Here are a small network's activations along a few directions, averaged over the inputs that share one value of a field.
Values that are neighbours, or in one group, have similar rows; names and order tell nothing.
(in the rows, 500 means zero)
Strong random noise was added to every row along 17 fixed directions; ignore it. To show where, here is one row again and again, with new noise each time:
[615 432 292 441 382 477 647 392 325 632 414 486 573 423 479 591 210 498
 324 591 263 408 454 511 391 590 397]
[585 380 543 341 548 433 602 556 689 471 800 568 376 622 513 524 858 420
 616 594 478 498 475 667 608 349 593]
[810 629 572 106 512 527 425 395 281 455 487 260 631 695 477 567 446 476
 212 565 455 233 400 441 508 455 191]
[579 529 387 573 394 378 688 651 610 534 434 371 533 646 576 610 588 487
 508 497 418 402 540 477 462 472 519]
[295 408 410 650 446 690 502 773 510 191 240 426 486 513 447 279 398 576
 475 249 681 714 471 553 679 553 436]
[438 481 623 243 486 436 729 827 400 518 550 418 606 334 535 731 497 460
 503 776 303 665 611 434 752 384 440]
[328 471 775 368 355 836 336 678 627 403 653 390 635 520 510 448 287 716
 589 510 529 497 706 383 242 721 290]
[553 386 428 812 549 484 606 655 576 522 443 572 833 559 835 432 434 521
 576 534 386 167 560 436 595 581 586]
[593 370 723  90 512 504 683 724 563 505 492 352 441 677 577 533 659 525
 446 418 404 509 577 599 762 281 386]
[391 527 404 821 601 625 557 693 474 481 422 545 692 604 549 456 549 196
 746 703 497 628 525 545 666 641 765]
[496 394 614 511 728 642 543 458 831 381 523 503 639 412 470 427 598 548
 561 490 528 662 629 456 434 490 414]
[432 483 584 385 448 570 441 497 489 505 609 361 357 411 528 679 523 553
 499 365 611 655 536 246 487 678 343]
[411 518 633 492 556 581 353 561 413 402 331 584 544 332 672 536 611 604
 590 625 713 632 517 446 720 346 596]
[547 510 307 378 707 578 288 431 698 436 537 398 704 727 369 371 608 522
 623 583 548 277 508 711 304 419 531]
[454 638 435 426 555 195 535 618 448 665 347 539 602  89 629 741 395 497
 227 266 457 519 689 272 348 314 345]
[704 513 340 385 310 578 465 600 296 449 474 511 485 594 661 489 777 325
 388 415 504 487 537 498 803 486 646]
[325 428 753 678 500 531 417 611 693 308 667 910 464 379 684 385 536 560
 461 282 787 378 420 545 212 412 405]
[529 543 538 479 676 666 485 554 207 590 145 364 684 490 752 656 508 327
 539 560 564 620 571 311 905 558 564]
[457 434 552 707 663 578 618 416 412 651 696 808 528 203 673 630 468 176
 556 636 451 728 595 438 536 650 594]


Values of SUBET:
nopi: [386 611 548 644 459 475 533 623 444 429 357 492 636 632 552 547 362 508
 428 410 591 210 350 467 238 538 364]
faz: [474 523 587 500 530 564 452 627 553 522 404 365 697 493 506 359 324 667
 548 447 401 454 681 427 608 541 480]
fudan: [310 382 618 595 659 191 661 696 612 584 459 378 427 421 632 528 506 742
 619 401 463 485 559 502 795 277 514]
tud: [633 720 508 362 485 651 315 258 189 511 739 491 393 555 208 442 487 148
 400 621 477 660 434 537 517 698 531]
sezo: [780 490 431 446 199 453 476 169 370 538 568 524 361 525 458 588 597 570
 350 467 456 385 262 207 501 737 526]
sak: [231 471 217 585 655 654 419 724 243 440 503 490 859 335 563 676 337 412
 762 947 502 491 474 476 675 684 630]
nikam: [599 495 507 426 576 692 606 459 420 283 573 547 462 648 459 427 478 376
 372 643 603 476 392 811 468 405 324]
gadem: [324 511 735 667 595 632 572 623 446 507 389 743 565 562 560 498 418 285
 600 497 603 572 432 491 463 564 568]
nef: [174 180 208 734 379 443 899 882 655 314 331 665 553 335 450 518 314 705
 542 408 403 541 390 555 482 510 486]
par: [515 509 733 553 454 599 592 532 510 468 428 339 629 573 564 546 465 544
 586 725 448 529 477 283 638 647 442]
perel: [602 384 556 483 573 518 631 336 507 685 151 428 497 660 641 493 497 627
 552 464 401 361 506 586 598 385 597]
zep: [505 391 351 788 506 579 737 527 490 300 512 443 474 494 439 433 313 525
 461 504 460 528 398 513 655 699 386]
gavu: [463 516 245 402 347 397 542 624 706 467 403 417 561 626 258 610 721 459
 463 244 459 475 432 301 205 585 508]
beg: [204 490 378 575 380 662 391 553 590 331 829 464 398 319 248 484 387 573
 632 598 521 748 544 485 296 774 427]
mamab: [542 463 804 470 532 391 697 439 469 269 643 680  87 320 580 561 578 661
 324 470 728 603 342 657 703 171 290]
sil: [411 492 440 457 788 711 692 630 525 389 493 627 691 229 383 537 462 253
 449 593 448 851 726 603 562 435 424]
kag: [653 775 695 569 482 746 393 360 268 430 319 477 638 661 611 541 534 341
 448 764 623 458 486 484 479 514 499]
gono: [308 276 515 340 511 485 473 486 539 749 703 603 428 423 554 593 462 451
 542 192 390 435 489 314 369 745 467]
talig: [555 450 420 660 695 518 699 337 602 545 727 558 489 388 540 514 317 431
 396 412 400 421 641 610 303 583 326]
geg: [401 528 633 464 165 767 414 600 382 480 373 754 325 582 566 400 671 315
 421  95 645 605 508 487 381 592 680]
SUBET is arranged as a ring.
- Going along SUBET from gono by way of its neighbour beg, in what order are sak, nikam, zep, mamab, sil, kag met? => kag, mamab, zep, sil, sak, nikam
- List every value one step from talig, in the order listed. => tud, geg
- List every value one step from nef, in the order listed. => gadem, gavu
- List every value one step from nopi, in the order listed. => fudan, perel

Values of NUZUK:
fimiz: [390 578 529 437 231 574 399 723 532 335 416 568 538 597 337 418 511 523
 499 548 564 537 421 556 257 483 544]
sus: [324 653 647 531 766 361 247 401 205 530 624 546 475 196 594 568 178 510
 317 318 720 369 418 319 490 526 213]
tedaf: [531 383 256 490 885 244 773 605 592 522 554 566 734 464 364 434 467 234
 358 347 255 314 420 614 598 414 431]
foz: [448 434 217 415 604 527 454 302 506 604 335 471 332 449 474 700 746 488
 588 327 631 644 463 480 537 498 663]
lin: [430 430 305 325 504 231 376 582 449 584 547 518 603 502 439 579 555 462
 446 343 449 218 247 328 425 529 489]
govep: [340 457 601 551 487 592 668 523 547 453 668 368 542 451 260 541 249 497
 564 710 327 673 457 423 390 748 324]
tizan: [737 416  76 622 350 370 521 307 507 523 398 337 645 515 348 388 370 697
 440 545 223 316 442 361 561 712 575]
bakel: [716 932 305 370 510 381 302 339 379 613 378 379 480 307 505 687 507 508
 243 489 605 570 853 517 267 233 408]
komik: [343 400 412 863 446 352 729 679 590 383 213 438 437 579 540 343 241 683
 512 422 526 443 355 692 557 410 453]
gegi: [374 444 427 547 682 372 631 461 472 651 477 387 478 441 526 757 492 538
 674 672 439 513 439 419 592 532 545]
bomub: [459 549 403 379 377 499 140 584 626 149 613 322 676 591 244 285 668 712
 492 475 586 319 311 313 412 582 456]
mono: [501 341 525 537 587 451 543 491 556 334 507 681 548 361 503 313 545 471
 315 246 486 459 346 461 593 470 413]
lelu: [458 611 389 433 636 590 354 449 284 489 600 346 676 713 403 606 484 287
 626 814 527 313 299 511 479 671 516]
guk: [539 512 582 444 861 655 285 317 553 480 479 444 687 559 426 455 612 306
 575 412 654 563 425 264 564 681 469]
vetun: [416 557 474 416 661 365 561 661 587 403 417 358 560 482 304 481 438 553
 450 427 504 527 499 534 540 345 374]
vok: [623 439 365 560 479 685 454 289 601 561 204 649 686 631 446 300 536 557
 618 628 420 406 536 718 383 423 787]
kadom: [569 432 306 313 402 567 376 471 352 439 448 474 452 316 444 417 511 568
 370 413 492 676 558 491 732 489 503]
bar: [579 432 419 517 627 496 340 537 600 365 805 576 690 411 631 353 647 511
 463 445 498 307 585 462 556 509 463]
kav: [517 540 783 344 610 575 669 703 598 540 629 608 707 531 492 551 577 220
 562 797 327 634 665 593 465 384 513]
moge: [637 395 524 586 435 497 427 240 320 624 696 716 307 352 561 445 469 429
 480 490 450 626 442 423 665 676 607]
NUZUK is arranged as a ring.
- List every value one step from mono, in the order listed. => govep, lelu
- List every value one step from vetun, in the order listed. => tizan, vok
- List every value one step from fimiz, in the order listed. => kadom, kav
- List every value one step from moge, in the order listed. => bakel, guk
- What is the length, in steps, of the shortest route from gegi to tedaf? => 3
